Here are a small network's activations along a few directions, averaged over the inputs that share one value of a field.
Related values have similar rows: they may be neighbours, one step apart, or belong to one group.
In the rows, zero is written as 500.
Random noise pushes rows far along 3 fixed directions. That doesn't count. These rows show it; they differ only by the noise:
[509 455 506 448 543 530 572 552 530 530 464 569 433 437 305]
[464 581 535 487 555 504 471 537 467 436 462 493 537 555 599]
[494 530 514 468 549 555 532 544 493 466 483 538 477 539 479]
[552 404 485 474 538 469 461 599 605 571 638 537 323 606 268]
[503 487 517 495 547 419 403 580 553 518 575 484 427 597 444]


Field RUS:
rul: [523 418 459 585 448 317 431 563 563 632 563 521 448 392 344]
zubo: [471 484 512 412 500 483 453 451 474 517 368 487 591 390 401]
sir: [599 442 391 533 407 609 621 495 592 548 685 533 315 542 368]
meb: [515 622 432 580 462 531 428 522 478 485 543 503 566 590 643]
podi: [556 401 477 518 423 476 495 425 525 504 637 470 432 627 553]
sufug: [543 618 451 547 521 568 410 547 541 461 637 486 483 750 636]
febaz: [472 681 563 547 563 391 280 495 442 400 428 402 706 614 859]
det: [493 320 507 438 467 484 609 452 504 548 466 504 460 384 343]
sugo: [523 355 479 577 433 407 476 490 554 603 634 452 394 466 416]
defe: [480 390 567 433 514 585 592 425 503 520 517 494 412 469 397]
The values of RUS form a line.
Name the neighbours of sir, in listed order.
> rul, sugo
Name the neighbours of febaz, in listed order.
> zubo, sufug
Name the neighbours of defe, in listed order.
> det

Field TARU:
kabug: [501 566 617 335 597 623 574 462 493 429 325 488 585 493 415]
gom: [473 455 481 448 515 721 619 501 400 487 523 569 407 531 506]
nodan: [396 661 540 538 562 623 486 515 421 371 332 528 652 455 736]
poras: [332 380 651 607 447 113 343 580 402 596 475 377 609 256 527]
bom: [483 707 664 412 492 749 504 412 334 364 254 585 737 480 591]
meseg: [457 664 551 669 318 408 361 433 464 571 552 435 549 580 655]
mevar: [572 536 296 440 610 718 826 636 501 440 326 747 505 335 353]
sude: [558 653 557 467 606 537 297 563 477 348 583 430 522 762 667]
kinad: [477 337 457 341 533 692 690 391 400 407 475 435 474 561 570]
nizun: [591 565 390 597 344 737 712 400 415 421 620 584 503 564 753]
dugu: [432 648 449 520 521 467 531 583 564 519 347 517 594 344 521]
maseg: [610 445 427 609 395 627 394 516 594 541 981 469 229 929 549]
zuguv: [557 664 394 588 488 484 468 621 542 531 489 588 502 486 387]
zil: [417 558 671 670 380 121 116 365 425 487 640 270 590 622 887]
bug: [550 613 456 399 592 554 707 521 571 560 190 587 591 152 233]
dunad: [442 445 585 312 637 483 493 567 471 554 248 627 586 299 164]
vemuk: [522 356 408 511 532 500 632 442 506 449 519 484 507 510 709]
kepup: [426 215 530 433 520 254 641 430 601 660 350 495 413  37 116]
nad: [509 365 473 537 439 365 473 364 559 497 621 360 459 613 607]
The values of TARU form a tree with 6 forks.
Name the neighbours of kabug, in listed order.
> sude
Name the neighbours of mevar, in listed order.
> dugu
Name the neighbours of gom, in listed order.
> nodan, poras, maseg, kepup
What is the length, in steps, of the shortest route from bug to bom?
> 4

Field GEMOB:
ralip: [426 581 497 489 513 442 670 497 485 500 247 545 644 216 446]
kegu: [514 458 498 573 453 496 564 488 504 569 551 560 449 462 447]
peno: [426 486 541 541 428 509 543 399 407 505 430 464 581 337 582]
vozaf: [397 645 574 431 623 284 231 499 474 408 361 338 653 422 751]
pureb: [440 493 563 491 594  90 133 610 596 599 457 386 534 401 385]
ditus: [500 664 530 587 562 391 286 596 529 509 494 449 604 593 623]
vetas: [451 520 480 597 414 447 514 432 471 447 603 401 512 583 768]
gam: [505 484 483 579 456 319 487 551 526 614 374 532 593 254 346]
degap: [494 506 599 410 555 576 484 458 441 419 446 464 522 552 570]
sarem: [400 439 553 438 449 416 529 374 372 439 280 420 688 285 603]
The values of GEMOB form a line.
Going along GEMOB from degap by way of its neighbour vozaf, in what order are ralip, vetas, gam, sarem met?
> ralip, gam, vetas, sarem
What is the length, in steps, of the shortest route from peno to kegu?
> 2
